These are the activations of a small neural network, seen along a few directions. Each row is one input.
In each table, some parts of the input vary, and every possible input appears once, in random order.
A made-up example of a description, with smaller parts first: values(2) and (point or ring(11) or (ring(5) and line(6))).
Shared parts are said once, and a part with two or three values counts as separate values.

Other details of the inputs vary at random and push rows far along two fixed directions, the same in every table; ignore that.

A family of inputs:
row 1: [-19   8 -48  13   3   7   3  18  12  -1  28  10]
row 2: [-16  -1 -22  -6  23  -8  -3 -18 -18  33   5  12]
row 3: [ 31 -12   0  -5 -35   7  19  48  27 -61  -4 -20]
row 4: [-15  12 -50   7   4  -1   9  23   0   8  27   0]
row 5: [  4   6  -8   7   0   3   6  25   7 -25  15  -7]
row 6: [ 25 -10  39  -4 -20   3  -4 -16  -9   4 -34   1]
row 7: [ 23  -9  47  -6  -7  -1 -12 -16  -6   1 -24  -7]
row 8: [ 34 -20  -4 -10 -25   2   8  43  34 -61  -8 -24]
row 9: [-16  12 -12  14   0  -5  10 -16 -20  36   5  17]
row 10: [-19   9  -7  13  -4   3   1  -8 -11  24   1  23]
row 11: [ 16  -7  56  -8   1   1  -9 -20  -1   3 -28 -15]
row 12: [-18  14 -25   7  -3   4   3  23   6 -12  33   1]
row 13: [-27  17   9   4  15   0  -6 -13  -4  22   7  10]
row 14: [-25  22  -2  11  20  -1  -2 -16 -11  12   8   3]
row 15: [  7 -18   6 -10  13  -3  -8 -17  -4  -4 -20   3]
row 16: [-20  -6 -18  -5  16   0 -10 -16  -8  18   3  16]
row 17: [ 25 -19  34  -7 -10  -2 -15 -23  -4   5 -38  -5]
row 18: [ 26 -27  32 -20   3   0 -14 -28  -3   1 -33  -3]
row 19: [  8   6 -24   0 -12  -2  21  42  21 -33  39 -19]
row 20: [-24  23  -3   6  19  -8   5 -14  -9  30  19   4]
Each input here is: values(4) and line(5).
Q: Changing only the values(4) part turns row 3 into row 10. The same change can be made to row 14. Which row results?
A: row 13
Q: Change only the values(4) part in row 16. List by row number the other rows that result.
A: row 2, row 15, row 18

A family of inputs:
row 21: [-22  16   8   7   6  10  -1  -7 -18  21  21   6]
row 22: [  4   1  44  -2  -7   0  -1 -15  -6  11 -13  -9]
row 23: [-19   7 -21   8   9   3  -2 -12  -8  26   3  22]
row 24: [ 12 -16  27 -11  -8  -4  -8 -16   1 -10 -29   3]
row 25: [-22  27   3  16  10  -5   1  -9  -5  17   9   6]
row 26: [ 14 -11  15  -4  -1  -2  -8 -14  -4  17 -15   6]
row 27: [  5 -12   0  -3 -12  -1  -1   0   8 -10  -7   3]
row 28: [ 10  -8  14  -5  -2   4  -9 -14  -8   0 -25  -1]
row 29: [ 14 -20  28  -8  -9 -13 -12 -19  -1   7 -24   6]
row 30: [ 17   6  28   1 -12   0   5  14  15 -24  -4 -22]
row 31: [-16  17 -14  14   7 -11  15  -7 -23  20   9  16]
row 32: [-13   9 -28  10   9  10   0  -8  -8  23  11  16]
row 33: [ 19 -22  22 -13  -4  -2   2  11  17 -27 -18 -10]
row 34: [-11   5 -24  10   5   8  -4  -8 -11  19   4   9]
row 35: [ -3  -5 -29   2 -11   6   6  27  12 -19  10  -4]
row 36: [ 11  -1 -23 -11   0   5  10  27  17 -20  18 -13]
row 37: [ 13 -11   7  -6   5   4   1   4   7 -13  -7  -7]
row 38: [-17  10 -18  -3  19  -5  -2 -12  -8  26   9  15]
row 39: [-13   0 -14   7   7  -7  -8  -9 -11  25   1  13]
row 40: [-11  20   1  12   3   1   8  -4   0  16  11  -9]
row 41: [ -5   7   5  -1 -14   3  14  27  15 -19  18 -15]
row 42: [ 21  -6  33  -2 -10 -12   9 -13 -18   4 -25  -1]
row 43: [-25  13   8   5   3   4   2   0 -11  13  21   7]
row 44: [  6  -6 -26  -2  -9   2   9  32  20 -18  17  -3]
row 45: [  3  23  -8  16  -6   7   4  32  11 -26  28 -11]
row 46: [-18   8 -15   5  11   2  -7 -14 -14  16  -5  14]
row 47: [ -4  -6 -24   1   4   2   6  27  12 -26  14 -10]
row 48: [-10   5 -24   9   3   7  -2 -11  -8  14  10  12]
row 49: [  1  -5  15  -7   3   1  -6 -18  -5   8 -24  13]
row 50: [  8   8  45   6  -8 -10 -12  -4   1  -5 -17   0]
row 51: [  0  -2 -12   4   1  -1  -6  -9  -7  14   6   7]
row 52: [ -5  12  -8   6 -11   0  19  30  23 -19  20 -20]
row 53: [ -1   4 -31  -5   4   1   5  14   7 -11  26  -8]
row 54: [ 27 -21  13  -9 -16  -2  -4  12   9 -15 -14 -14]
row 55: [  8 -13  22  -3   9  -2 -10 -19 -10   5 -23  -4]
row 56: [-17   7 -15  -3  14  -9  -4 -16  -9  20   9  11]
row 57: [  7 -10   4 -15  -3  -9  -2   7   6  -9  -8 -10]
row 58: [  9  -2 -23  -4 -10  12   7  21  13 -34  12 -10]
row 59: [  9  -5  15  -6   2   7  -6 -19  -6   6 -22   7]
row 60: [ 15  -9 -10 -14  -5   1   3  22  12 -22   5 -20]
row 61: [ 17 -18  30  -8   3  -4  -9 -18  -2  -8 -22  -5]
row 62: [-19   4 -18   7  17  -3  -2 -10  -7   6  11  11]
Q: What is each input in this table made of?
A: values(2) and (point or line(5) or (values(3) and ring(5)))
Q: Changing only the values(2) part turns row 22 into row 41. The same change can be made to row 55. Which row results?
A: row 47
Q: Change only the line(5) part in row 21. List by row number the other rows that result.
A: row 22, row 30, row 40, row 45
Q: Change only the values(2) part in row 49. List by row number the other rows that result.
A: row 59
